These are the activations of a small neural network, seen along a few directions. Each row is one input.
Each table varies a few parts of the input and shows all the possible inputs, shuffled.
A made-up example of a description, with smaller parts first: one of 2 separate values, together with either a single point or one of 11 places around a ring or (one of 6 places along a line, together with one of 8 places around a ring).
Shared parts are said once, and a part with two or three values counts as separate values.

Other details of the inputs shift rows strongly along three fixed directions, in all tables alike. That doesn't count.

Rows:
r1: [ 49   8 -18 -28 -29  55 -25 -80  -5 -41  -3]
r2: [ 24   6  31  35  45  19 -11   7  19  37 -12]
r3: [-28  74 -15 -11 -22 -60 -39  57  22 -51   9]
r4: [-41 -47   8 -23   5 -21  71  21 -24 -22 -25]
r5: [-31  70 -27 -22  -7 -50 -43  64  31 -41  20]
r6: [-50 -45   8 -21   3 -15  65  20 -20 -23 -32]
r7: [-25 -49 -16 -53 -10  12  65 -15 -22   5 -10]
r8: [-32 -49 -42 -28  -3  26  50  -6 -30 -15 -19]
r9: [ 16  15  39  42  33  -4 -10 -12  -1  41 -22]
r10: [ 32   7 -49  -9 -56  37  -9 -79  -6 -29  16]
r11: [ 21 -16  14  40  11  -7   3  13  28  53  13]
r12: [-36 -46 -14 -16 -10 -15  63  38 -39 -18 -33]
r13: [ -2   6  25  50   2 -13  -4  -9  14  54 -14]
r14: [  2 -17   2  49  15   4 -25  11  26  46  -6]
r15: [-44 -38   8 -32   4 -29  72  14 -33  -6 -27]
r16: [-10  49 -14 -36  -2 -68 -39  62  34 -42  37]
r17: [-47 -56  -2 -20   1 -15  49  27 -27 -25 -37]
r18: [  5  -1  13  36  18 -10  -1  -2  20  64   6]
r19: [ 27   9  43  47  31   8  -8   0   9  27 -23]
r20: [ 31 -11 -48 -29 -40  43 -20 -76  14 -21  28]
r21: [-17  71 -16 -47 -22 -33 -37   3  38 -28  33]
r22: [ 43 -16 -47 -35 -49  40 -14 -68  13 -16  34]
r23: [ -3  49   0 -27 -27 -76 -35  63  28 -48  25]
r24: [ 40  20 -35 -15 -27  53 -20 -82 -18 -41   0]
r25: [-34 -43   4 -42  41  17  37  36 -28 -25 -46]
r26: [ 12 -11  23 -17 -82  91 -53 -43 -84 -27  96]
r27: [-22 -51 -14 -43  27  39  31 -13 -30 -30 -35]
r28: [ 24 -12  26  52  -4 -17   7   6  19  43   2]
r29: [  5 -14  14  60   0  -7 -21   5  17  36 -17]
r30: [-43 -31 -13 -28  43  16  42  33 -40 -25 -44]
r31: [ 22   3 -46 -20 -33  16  -3 -21   3 -11  24]
r32: [ 20   6  39  51  34   3 -11  -5   9  25 -20]
r33: [ -2   8 -23 -22 -22  24  -7 -40  26 -16  16]
r34: [ 20  -3  26  42  -5 -25   8   0  10  58   0]
r35: [ 17 -13  12  43  22 -10   3   5  25  49  15]
r36: [ 17   3  27  40  49  14 -15   1  18  35  -9]
r37: [ 20  15  31  26  44  12 -10   0   9  53 -14]
r38: [  9 -29  47  41 -28  82 -59   8 -68  46  89]
r39: [ 25  10   7  45  42  22 -19  17   0  37 -19]
r40: [ 22  -5   0  64   3 -17  -1   9  -2  39  -2]
r41: [-30  70  10 -20 -18 -64 -31  47  40 -51  15]
r42: [ 13  26  -9 -39   8  26 -12 -50   2 -13   7]
r43: [ 27   0 -37 -30 -37  44  -4 -83  21 -19  33]
r44: [-33 -25   3 -21  25  11  48  32 -48 -33 -59]
r45: [-23  74  10 -32 -17 -78 -24  41  27 -35  23]
r46: [-37 -58  -3 -22   3 -22  55  28 -30 -24 -30]
r47: [ 23  18  43  37  29   1  -7  -6   0  43 -25]
r48: [ 23  -5  28  52  31   2 -27   2   2  23 -25]
r49: [-17  69  -3 -46   0 -75 -22  48  32 -24  41]
r50: [ 19   6 -48 -17 -21  13  -3 -29   0 -15  26]
Each input here is: one of 2 separate values, together with either a single point or (one of 4 places along a line, together with one of 6 places along a line).
Changing only the choice among 2 separate values turns r43 into r6. The same change can be made to r2. Which row results?
Answer: r19
Changing only the choice among 2 separate values turns r21 into r13. The same change can be made to r50. Which row results?
Answer: r40
Change only the choice among 2 separate values in r16. List by row number the other rows that result.
Answer: r46
Change only the place on the line of 6 in r48. List by row number the other rows that result.
Answer: r1, r17, r23, r29, r46
Change only the place on the line of 6 in r50. List by row number the other rows that result.
Answer: r5, r8, r30, r31, r39

Rows:
r51: [-13 -41  15  -8  16  27  38  -8 -27   7 -24]
r52: [-28  16  -1 -28  -8 -35   3  36   3 -34  11]
r53: [-18 -48  -2   1   2  13  42  -7 -27  12 -16]
r54: [  0  52 -28 -15  31 -92  23  13  83 -15 -52]
r55: [ 18 -12  -8  31 -11  13  -4 -13   2  21   4]
r56: [-15 -49   7  -7   2  13  43  -8 -24  17 -15]
r57: [  7  16  26  59  16 -33 -20  39  19  41  11]
r58: [  7  54 -13  -4 -13 -34 -43  30  32 -18  36]
r59: [ 21  -6  -2  26   5  22 -14 -14  -6  16  -6]
r60: [-22 -43   5  -1  -2  17  45  -8 -24  15 -17]
r61: [-16 -46  -7  -4  20  30  29  -2 -25   7 -27]
r62: [-52  -3   6 -30   8 -46  31  63 -15 -29  -9]
r63: [ 14  -2  15  18   4  20 -11 -24  -3  23  -2]
r64: [  3 -22 -30  -9  46 -16  72 -45  40   6 -94]
r65: [ 10   9  18  58  13 -34 -28  44  19  42   4]
r66: [  5  65  15 -10  -5 -28 -48  19  25 -22  25]
r67: [-20   5 -13 -63 -20  21  19 -25 -21 -55  -1]
r68: [ 15 -15   3  27  -8   9  -3 -20   4  22  10]
r69: [-19 -37  11  -6  14  26  35 -10 -31  10 -27]
r70: [ 47  22   7  21  -9  31 -30 -48  11  18  22]
r71: [ 46  12  -7  29 -13  31 -41 -42  12  11  14]
r72: [  7  12  11  54  22 -29 -27  44  22  47   9]
r73: [ 12 -23 -10   5  -4  38   4 -29 -14  -2 -12]
r74: [-30 -23  32  27  22 -28  21  48  -4  33 -16]
r75: [ 17  31 -29 -38 -22  19 -34 -29  12 -44  26]
r76: [ 14 -15 -11  25  -3  16  -6 -13  10  25   8]
r77: [ 21  35  -8 -44 -26  14 -27 -36   7 -42  28]
r78: [ 18 -11  10  19  -7  10   1 -20   5  28  11]
r79: [ 17  39 -18 -34 -27  15 -26 -35   4 -47  27]
r80: [ 15 -12 -14  24  -4  14  -5 -14   5  28   8]
r81: [-49  -6  -3 -28   5 -43  26  70 -15 -31 -15]
r82: [-24  22  -9 -33  12 -20  -9  41  -1 -36   0]
r83: [ 47  20   6  18  -8  28 -33 -49   9  21  21]
r84: [ 47  17 -10  29 -13  31 -39 -42   8  14  13]
r85: [ 11  17  33  51  16 -32 -17  38  20  47  12]
r86: [-13 -46  -2   1  12  26  28  -2 -30   2 -32]
r87: [ 21  -5  -1  29   3  25 -11 -13  -4  13  -5]
r88: [ 18  -5  -5  24  11  28 -11 -13   2  18   0]
r89: [ 10 -21  -2   1  -1  32   7 -36 -17   2  -6]
r90: [ 17  38 -19 -36 -25  12 -29 -36   2 -44  26]
r91: [ 21  -4  16  15   7  19  -8 -22  -3  23   1]
r92: [-30 -19  29  27  24 -29  22  48  -8  36 -17]
r93: [-56  -3  13 -37   6 -45  28  60 -12 -24 -11]
r94: [ 21  40 -11 -44 -26  13 -24 -37   3 -39  27]
r95: [-20   5 -14 -65 -20  19  18 -26 -23 -52  -2]
r96: [-23  15 -12 -26 -10 -34  -2  42  -1 -33   5]
r97: [-17  -4 -18 -60 -18  18  14 -23 -20 -60   1]
r98: [-15 -47   5  -7   3  14  45  -8 -26  17 -15]
r99: [ 10 -18  -3   2  -1  33  10 -36 -19   2  -6]
r100: [-16 -55  -8   4  -2  17  36   0 -22   7 -21]
r101: [-17 -43   8   0  15  26  35  -7 -28   2 -25]
r102: [  4  20  31  52  13 -34 -20  35  18  50   8]
r103: [ 18 -13  10  19  -7   9   0 -20   5  27  11]
r104: [-16  29   1  -3  -4 -47 -19  57  16 -20  11]
r105: [  9  58  -5  -8   2 -23 -52  29  30 -25  26]
r106: [-20   0 -12 -65 -20  20  15 -25 -19 -55  -1]
r107: [ 10  -9   8  22 -10  11  -1 -22   5  28   8]
r108: [  7  12  26  55  16 -36 -24  37  18  44  10]
r109: [ 19  -8   7  19  -7   8   2 -21   0  30  11]
r110: [-52 -10  -6 -34  13 -41  23  69  -8 -27 -10]
r111: [-19  27  -3  -8   4 -44 -20  57  21 -16  16]
r112: [ 17  36 -32 -38 -22  18 -31 -30   8 -41  25]
What do these inputs look like to the network?
Answer: one of 2 separate values, together with either a single point or (one of 5 places along a line, together with one of 6 places around a ring)
Changing only the choice among 2 separate values turns r100 into r71. The same change can be made to r65. Which row results?
Answer: r86
Changing only the choice among 2 separate values turns r85 into r70. The same change can be made to r58. Which row results?
Answer: r88
Change only the choice among 2 separate values in r91. List by row number the other rows that result.
Answer: r56
Change only the choice among 2 separate values in r81. List by row number the other rows that result.
Answer: r84
